Questions about the row below.
1) What is the first entry?
2) What is the last entry?
3) What is the second entry from the left?
[-1.27 -0.11  6.86  0.14  0.20]
1) -1.27
2) 0.20
3) -0.11

grid =
-3.33, -6.05, -3.40, 0.21, 0.00, 0.00, -2.78, -0.12, -2.00, 0.00, 2.84, 1.61, -5.19, -0.32
-0.99, 1.34, -2.75, 0.62, -0.79, 5.33, -2.43, 3.59, -2.59, -1.88, 2.00, 2.23, -3.44, 2.04
3.42, 0.73, -0.35, -0.18, 3.57, 2.42, -0.11, -1.34, -3.40, -2.12, 4.53, 3.31, -2.22, 1.61
1.24, -3.00, 1.05, -0.52, 1.12, -0.79, -3.17, 6.47, 3.60, 7.05, -4.21, -2.21, 1.31, -1.29
2.39, 0.00, -4.30, 0.84, 0.00, 0.00, -1.55, -2.22, -1.62, 1.38, 2.14, -0.79, -7.34, 0.48
-3.39, 1.43, 1.65, 0.00, 2.27, -2.01, 0.00, -2.29, -4.01, -3.03, -0.90, 2.23, 1.73, 1.58
3.73, 0.00, -1.74, -1.51, 1.04, 1.46, -5.59, 5.78, 0.88, -0.57, 0.00, -1.31, -1.83, -2.62
-1.09, 2.64, -0.58, 2.64, 4.04, 0.08, -2.79, -0.58, 0.00, 5.58, 3.91, 0.64, -0.96, 3.87
-1.26, -1.37, 0.17, -2.21, -4.28, 2.08, -4.95, -5.02, -0.37, -0.59, 0.00, 0.45, -6.54, -3.00
1.95, -2.64, -7.25, 0.00, 5.13, -0.78, -0.43, 0.12, 1.23, -2.38, -1.12, -1.62, 0.00, 0.12
Rows and columns are numbered from 1.
The entry in row 3 and column 3: -0.35
What is the entry in row 3 and column 1?
Answer: 3.42
What is the top entry of the column that holds the smallest entry?
Answer: -5.19
The entry in the top-right corner: -0.32
What is the entry at row 1, column 3?
Answer: -3.40
What is the bottom-right entry?
Answer: 0.12
What is the entry directly below -6.54?
Answer: 0.00
The entry directly below 0.17 is -7.25
The top entry of the column that holds the largest entry -> 0.00
The entry in row 2 and column 1: -0.99
What is the entry in the top-left corner?
Answer: -3.33
The entry at row 3, column 2 is 0.73
What is the entry just right of the largest entry?
Answer: -4.21
What is the entry at row 1, column 2?
Answer: -6.05
What is the entry just right of the smallest entry?
Answer: 0.48
The entry just left of 1.43 is -3.39
The entry in the bottom-left corner -> 1.95
The entry directly below 6.47 -> -2.22
What is the entry directly above the smallest entry?
Answer: 1.31
The entry directly above -3.39: 2.39
The entry directly above -0.90 is 2.14
The entry directly below -0.18: -0.52
What is the entry just left of 0.45?
Answer: 0.00

Questions about the table below. Counting starts at 1.
1) Give the entry in row 1 and column 3.
2) Give the bottom-left entry.
3) Give the entry in the top-right corner.
4) Give the bottom entry of the column that holds the largest entry.
5) Give the entry in row 2 and column 1.
6) Give the entry at row 1, column 1.
7) Give the entry directly above -1.86.
8) Give the largest entry.
-2.23, -1.61, 0.84, 0.40, -0.41, -1.59, 1.79, -1.70
0.22, -0.70, 1.77, 1.43, 0.85, -0.16, 0.25, 0.60
0.64, -1.02, -0.75, -0.44, -1.98, -0.10, 0.84, 1.99
-0.18, -0.90, -1.76, -0.05, -1.14, 0.01, -1.86, -1.34
-0.10, -0.40, 1.48, 0.10, 0.47, 1.44, -0.02, 1.31
-0.65, 0.33, -2.56, -0.87, 0.38, -0.63, 0.94, -0.14
-0.28, -0.71, -0.45, 0.21, -0.61, -1.28, -0.63, 1.86
-2.08, 1.55, 3.16, 2.34, 0.33, -1.37, -0.93, -2.00
1.87, -2.85, 4.46, -0.51, -0.58, 0.41, -0.80, 0.19
-1.62, -0.20, -1.27, -1.23, 0.66, 1.40, -3.36, 0.25
1.02, -1.89, 1.96, -1.18, -0.86, -2.02, 0.03, 0.22
2.68, -2.09, -6.47, -0.03, -1.32, 0.66, 0.05, -0.46
1) 0.84
2) 2.68
3) -1.70
4) -6.47
5) 0.22
6) -2.23
7) 0.84
8) 4.46
